A small network was shown many inputs. Here are its activations along a few directions, one row for each input.
In each table, some parts of the input vary, and every possible input appears once, in random order.
Descriptions start from the smaller parts, as in this example, which fits no table here: one of 8 places around a ring, together with either a single point or one of 9 places along a line or (one of 2 separate values, together with one of 6 places along a line).
Shared parts are said once, and a part with two or three values counts as separate values.
(in the rows, 128 means zero)

Other details of the inputs shift rows strongly along two fixed directions, in all tables alike. That doesn't count.

Rows:
row 1: [148 118 173  74 148 121 115  89 138  87 118 125 200 193 165]
row 2: [122 140 124 121 120 147  95 141  82 150 163  93  98  37  69]
row 3: [ 94 161  46 185  79  59 151 142 172 138  70 183 147 181 166]
row 4: [138 101 136 127 119 161 117 163 143 124 104 162 116 123 131]
row 5: [132 138  97 119 166 106 173  78 163 126 111 160 161 210 148]
row 6: [119 136 108 145 116  85 114  86 108 141 156 149  91 102  86]
row 7: [111 118 138 117 114 113 119 117 135 131 119  97 130 123 171]
row 8: [ 76 138  57 200  69 115  86 203 154 195  90  95  58  36 136]
row 9: [122 126 148 137 139 159 136 170 157 123  84 191 176 191 168]
row 10: [180 139 132  87 139 155 100  86 122 115 161  83 122  73 111]
row 11: [113 129  72 146 107  82 153 142 136 136 110 178 156 184 120]
row 12: [165 104 140  72 166 129 146 115  47 119 193 152  61  85  38]
row 13: [137 106 192  68 153 156 132  86  46 114 192  78 130 106  60]
row 14: [126 155 102 151 106 110  89 147 170 132  78 122 140 114 157]
row 15: [ 98 126  94 183  89 101 116 154 164 153  85 125 111  71 180]
row 16: [130 134 155 129 122 134 137  94  85 121 150  97 103  41  86]
row 17: [ 88 109 110 149  86 147 112 187 137 168 111 121  63 108 158]
row 18: [143 128 129 117 118 159 100 173 146 145 111 139 108 116 116]
row 19: [141 151 105 147 139 128 125 144 185 142  96 118 166 152 199]
row 20: [143 125 145 133 133 136 144 101 134 111 138  87 141 166 156]
row 21: [ 92 123  88 125 110 125 133 151 120 138 174 149  22  77  68]
row 22: [100 141 100 120 130  78 142 103 141 104 151 138 105 120 106]
row 23: [113 123 160 116 117 168 134 144  89 138 144 114  83 127 105]
row 24: [146 158 118 164 128 124 139 141 182 125  99 112 164 170 177]
row 25: [128 148  55 174 132  99 131 109 105 131 131 125  49  74 110]
row 26: [149 113 153 102 154 118 131 122 120 126 159 211 139 217 108]
row 27: [130 100 149 142 103 151 144 163 116 137 146 129  74  78  94]
row 28: [133 149 136 125 150 148 127 101 138 103 114 124 185 200 194]
row 29: [191 152 176  66 191 163 132  78 116  95 170 116 205 155 136]
row 30: [ 94 187  99 201 101 101 118 169 181 149  46 137 158 157 186]
row 31: [148 132 172  90 153 147 124 119  83 130 167  97 145  97  68]
row 32: [153 104 185  80 175 148 134 109 101  95 149 149 211 158 113]
row 33: [150 118 129 147 116 149 144  97 106 121 168  75  77  36  96]
row 34: [135  96 148  87 109 170  99 134  87 130 160 104  62  85  87]
row 35: [170 158 155 103 157 161 134  86 100 119 172  80 131  89  99]
row 36: [169 114 167  71 167 132 107 128 134 108 127 132 207 172 120]
row 37: [113 127  66 143  75 120 150 156 107 158 147 166  50  96  74]
row 38: [152 110 156  79 133 161 118 156 107 160 174 108  82  60  90]
row 39: [124 142 177 109 147 120 139  99 120 102 114 118 189 195 162]
row 40: [119 122 102 135 105 144 113 105 112 148 154  58  61  53 144]
row 41: [145 117 117 135 125 142 133 103 133 139 143  96  99  52 147]
row 42: [103 109  91 174  91 131  94 162 145 139  86 129 104  77 126]
row 43: [122  93 140 128 138 122 131 154 150 132 106 143 171 139 159]
row 44: [124 100 138 140 129 141 140 184 171 143  90 175 145 163 183]
row 45: [113 128  90 171  73 119  91 131 137 133 103 108  69  23 123]
row 46: [178 124 191  49 178 120 134  99 134 113 155 114 210 148 139]
row 47: [ 87 146  42 208  59 140  81 139 149 150  85  75  35  60 162]
row 48: [ 89 115 122 171  96 108 127 171 154 134  84 116 144 187 164]
row 49: [171 129 199  60 159 178 138 123  69 131 194 112 114  92  51]
row 50: [113 130 112 164  92 120 112 170 127 159 131  85  89  66  91]
row 51: [160 120 184  71 153 145 130  67  68  97 188 107 144  53  81]
row 52: [127 112 171  79 155 149 111 108  82 108 161 113 170 154 114]
row 53: [100 117 136 162 102 135 139 191 168 137  78 148 130 221 181]
row 54: [160 119 119 128 131 155 116  91 130 107 134 103 113  73 128]
row 55: [114 175 112 159 118 114 104 150 165 133  80 139 173 145 176]
row 56: [122 128 137 170 110  97 149 142 169 113  81 138 167 153 171]
row 57: [178 124 142  86 164 125 132  32  72 115 225 126 103 107  60]
row 58: [177 129 202  47 181 173 131 134 106 113 167 156 184 171 111]
row 59: [ 95 104 127 135 122 115 118 163 150 140  93 125 162 180 182]
row 60: [ 93 116 104 157 107 120  95 165 167 126  57 136 160 200 182]
row 61: [132 121 173 127 144 158 154 157 135 120 108 172 165 178 138]
row 62: [149 143 139 136 161 149 140 104 151  98 108 150 198 171 185]
row 63: [126 115 121 130 138  98 120 108 103 140 155 165 126 154  80]
row 64: [113 116 129  91 173  92 148 120 149  94 151 173 174 207 117]
row 65: [ 83 143 107 196  80  89 127 160 179 131  59 118 140 183 202]
row 66: [106 158  98 191  74 103 111 159 154 154 112  86  78  57 124]
row 67: [124 121 164 137 154 131 147 139 133 112  97 156 203 185 143]
row 68: [113 155 116 163 119 152 134 107 119 130 119  85 108 128 151]
row 69: [123 158  45 170 103  94 161 115 163 128 102 164 142 179 158]
row 70: [116 116  83 147 142  87 123 139  86 131 133 148  78 103  87]
row 71: [139 133 182  79 158 129 126  87 106  93 140 125 197 182 158]
row 72: [133 127 135 136  94 149 121 175 118 161 154 102  55  63  81]
row 73: [ 87 157  49 167 115 103 135 114 156 123 143 126  62  98 129]
row 74: [121 107 126  90 170  96 163 102 137 132 121 172 174 213 108]
row 75: [107 129 147 122 120 160 117 163 123 129 115 154 134 180 159]
row 76: [165  75 202  74 161 144 153 100  88 101 190 107 166 106  68]
row 77: [133 107 142  73 167 124 170 117 136 134 136 192 139 213 104]
row 78: [130 150 124 169 135 149 148 111 136 117 110 118 136 116 152]
row 79: [111 135 107 114 146  79 162  87 149 136 106 162 153 179 125]
row 80: [121 140  80 150 121  75 125 109  83 131 136 127  49  52  85]
Description of these inputs: one of 4 places along a line, together with either one of 5 separate values or (one of 3 separate values, together with one of 5 places around a ring).
The inputs of row 10 and row 36 match in every part but the place on the line of 4. If row 28 is changed in the same way as row 10 into row 36, which row does it become? -> row 52
The inputs of row 79 and row 74 match in every part but the place on the line of 4. If row 16 is changed in the same way as row 79 into row 74, which row does it become? -> row 67
Which other rows does row 26 become when the choice among 5 separate values takes its other values? List them by row number. -> row 12, row 21, row 37, row 77
Which other rows does row 7 become when the place on the ring of 5 takes its other values? List them by row number. -> row 1, row 39, row 65, row 71
Which other rows does row 54 become when the choice among 3 separate values takes its other values? List them by row number. -> row 10, row 47
Which other rows does row 64 become when the choice among 5 separate values takes its other values? List them by row number. -> row 11, row 63, row 70, row 74
Which other rows does row 32 become when the place on the line of 4 takes its other values? List them by row number. -> row 9, row 51, row 62

Rows:
row 81: [138 136 136 126 155 122 145 145 156 118 105 186 176 218 154]
row 82: [138 130 120 124 158  98 148 123 165 114 102 173 191 204 159]
row 83: [182  82 211  11 183 148 152  61  38  97 243 104 121 104  30]
row 84: [108 135  89 173  73 153  81 151 125 156 118  70  49  26 129]
row 85: [ 95 137 101 184  81 152  91 151 113 156 111  76  59  13 130]
row 86: [122 139 134 142 111 148 114 144 151 134 110  99 121 101 170]
row 87: [105 136  98 145 113  96 125 126 130 134 119 142 117 127 119]
row 88: [184  93 199  16 185 135 154  37  41  90 243  93 127  99  37]
row 89: [130 134 123 127 148 113 153 114 156 111 105 167 182 218 165]
row 90: [137 141 161 126 146 144 125 149 164 122  91 118 211 194 188]
row 91: [109 138 107 187  65 146  96 154 126 152 113  64  62  13 125]
row 92: [140 147 125 131 157 109 146 121 158 111 105 176 182 213 160]
row 93: [119 121 103 143 122 116 131 152 140 143 118 153 110 122 118]
row 94: [110 125 105 145 112 131 136 142 130 140 121 147 101 136 124]
row 95: [103 125 109 140 110 109 123 150 127 141 118 153 111 132 113]
What is each input in this table made of? -> either one of 5 separate values or (one of 2 separate values, together with one of 5 places around a ring)
Which other rows does row 95 become when the place on the ring of 5 takes its other values? List them by row number. -> row 81, row 83, row 93, row 94

Rows:
row 96: [ 88 159 120 186 100 142  89 152 140 140  81 108 121 113 172]
row 97: [106 105 153 106 123 135 124 141 117 143 149  90 113 116 122]
row 98: [132 142 109 134 120  99 119 125 176 116 114 131 158 146 146]
row 99: [120 131  97 132 127 142 112 149 147 142 106 182 134 196 149]
row 100: [123 160 141 144 136 167 116 137 143 118  95 118 144 149 177]
row 101: [128 154 104 146 149 103 145 111 154 121 118 145 174 149 126]
row 102: [133 115 146  87 147 139 113 119  85 123 163 139 127 172  97]
row 103: [ 93 127 112 144 111 144 133 174 161 150 102 109  97 142 165]
row 104: [141 152 146 130 134 176 112 124 134 127 116 128 152 128 168]
row 105: [177 132 144  85 155 103 130  99 153 112 145 129 165 154 133]
row 106: [121 107 146  96 127 123 119 145 113 143 153  93 125  81 109]
row 107: [153 103 159  73 152 138 127 135 122 148 165 103 116  82  99]
row 108: [113 141 122 144 111  97 119 119 160 119 110 118 148 183 163]
row 109: [160 149 106 117 153 128 152  88 107 124 170 116 114  95  94]
row 110: [100 158  86 172 118  88 143 120 147 139  82 131 157 163 147]
row 111: [161 101 145 123 157 120 132 119 164 109  95 148 181 166 169]
row 112: [159 139 105 113 117 122 124 105 131 124 164  98  86  83 112]
row 113: [117 122 100 142 121 104 135 126 120 148 136 154  61  59  97]
row 114: [121 116 138 101 143 135 158  98  95 113 163 141  79 111  98]
row 115: [149 138 140  94 165 106 146  77  87 110 173 110 163 109  83]
row 116: [109 110 116 175 107 128 123 135 141 122  92 115 128 150 177]
row 117: [139 113 140  77 151 120 104 122  91 119 154 148 149 141  85]
row 118: [183 115 188  90 164 138 150 136 122 121 149 153 167 145  91]
row 119: [132 102 148  85 138 138 124 140 128 136 162 102 128  79  98]
row 120: [126 160  89 161 133 127 152 111 151 139 114 147 143 164 153]
row 121: [ 79 126 106 166  86 134 117 180 137 170 114  91  77 107 152]
row 122: [107 132 129 172  87 118 135 178 132 146  85 137 125 132 119]
row 123: [127 130 134 160 117 126 136 178 161 129  99 162 158 145 123]
row 124: [146 101 132 130 131 152 137 109 146 113 115 135 151 152 171]
row 125: [157 128 166  82 145 119 136  84 113  99 172 101 158 175 129]
row 126: [163 132 152 131 144 141 157 165 154 118 113 171 170 187 142]
row 127: [108  96 122 157  96 132 110 110 101 128 133  81  75  64 117]
row 128: [134 134 136 159 115 152 150 168 157 139 102 168 146 177 149]
row 129: [106 130  90 131 110 149 105 143 102 144 141 128  48 106  89]
row 130: [105 157 114 165  98 138  83 148 111 143 110  93 103  35 132]
row 131: [153 134 122 103 117 137 129  90 130 126 166 106 107 112 123]
row 132: [113 140  59 161 106 127  99 171 142 154 106 164  76 127 128]
row 133: [168  86 169  86 162 136 133  91 126  85 148 126 183 125 120]
row 134: [140  94 138 120 126 121 119 108 106 108 136 102 136  82 121]
row 135: [160 155 150 120 160 159 120 133 153 109 103 142 188 163 185]
row 136: [142 108 156  61 151 124 116 109  90 116 147 146 166 176  88]
row 137: [119 103 126 149 112 112 127 126 145 114  77 124 166 156 168]
row 138: [140 131 124 105 113 100 112  99 107 120 167  87 110  70  95]
row 139: [137 149 119 118 150 137 156  83  99 121 166 102 104 113  91]
row 140: [105 159 129 159 107 136 100 146 139 134  69 116 161 128 172]
row 141: [142 149 158 122 156 147 108 133 158 105  97 141 209 151 168]
row 142: [119 124 121 131 139 124 159 119 149 122 115 193 141 183 162]
row 143: [170 104 171  54 171 151 149 128 131 121 169 119 159 146 129]
row 144: [110 132 117 173  84 120 120 177 111 151 121 121  87  60  89]
row 145: [118 133  81 145 118 117  93 162 139 161 106 162  90 119 111]
row 146: [158 136 152  84 152 128 145  91 142  94 147 116 157 191 145]
row 147: [ 98 160  81 182 108 114 136 117 109 148 135  99  82 101 117]
row 148: [158 145 154 110 146 157  99 115 109 134 144 102 118  50 111]
row 149: [ 73 122 101 166  95 105 129 126 105 143 132 135  51  81 108]
row 150: [150 120 171 107 133 166 154 134  94 120 164 116  98 113  77]
row 151: [ 96 126 113 139 125 116 102 150 135 134 101 163 139 203 139]
row 152: [141 121 130 111 159 113 164 118 142 110 130 188 145 172 148]
row 153: [152 109 205  94 148 142 150 123  98 110 160 131 164 167  91]
row 154: [135 160  92 160 148  97 143 122 160 143 102 148 150 148 140]
row 155: [ 81 129  86 172 105  82 132 153 139 135  92 169 111 118 148]
row 156: [127  99 164  71 127 134 130 127  99 140 158  83 127  94  97]
row 157: [105 115 131 129 121 119 144 108  84 128 162 132  73 100 101]
row 158: [123 109 129 106 138 113 141 105 106 117 164 150 100  69  79]
row 159: [ 96 121 119 135 116  92 146 124 125 127 101 162 133 147 134]
row 160: [122 141 117 130 104  91 123 116 152 123 102 114 156 162 150]
row 161: [132 138 141 112 153 118 145  71  87 119 174 100 132 122  87]
row 162: [101 160 125 174 104 156  96 147 119 141 106  95 107  98 163]
row 163: [100 127  74 147 100 124  86 157 123 151 129 144  73  75  81]
row 164: [122 105 114 147 107 154 126 114 114 121 131  87  63  70 123]
row 165: [128 113 139 105 130 156 137 147 151 146 133 125 135 148 156]
row 166: [119 133 150 164 114 135 145 173 134 132 106 145 145 185 144]
row 167: [144 111 105 154 124 133 132 134 159 115  98 135 133 135 175]
The inputs of row 122 and row 159 match in every part but one. If row 150 is changed in the same way as row 122 into row 159, which row does it become? -> row 114
The inputs of row 126 and row 167 match in every part but one. If row 118 is changed in the same way as row 126 into row 167, which row does it become? -> row 111
What is each input in this table made of? -> one of 8 places around a ring, together with one of 9 places around a ring
Which other rows does row 131 become when the place on the ring of 9 takes its other values? List them by row number. -> row 98, row 105, row 108, row 112, row 125, row 138, row 146, row 160
Which other rows does row 104 become when the place on the ring of 8 takes its other values? List them by row number. -> row 99, row 120, row 124, row 128, row 131, row 142, row 165
Start at row 134 and move only the place on the ring of 8, one step at a time. The first step leads to row 138. Which rows follow, in order? -> row 115, row 155, row 117, row 144, row 106, row 130
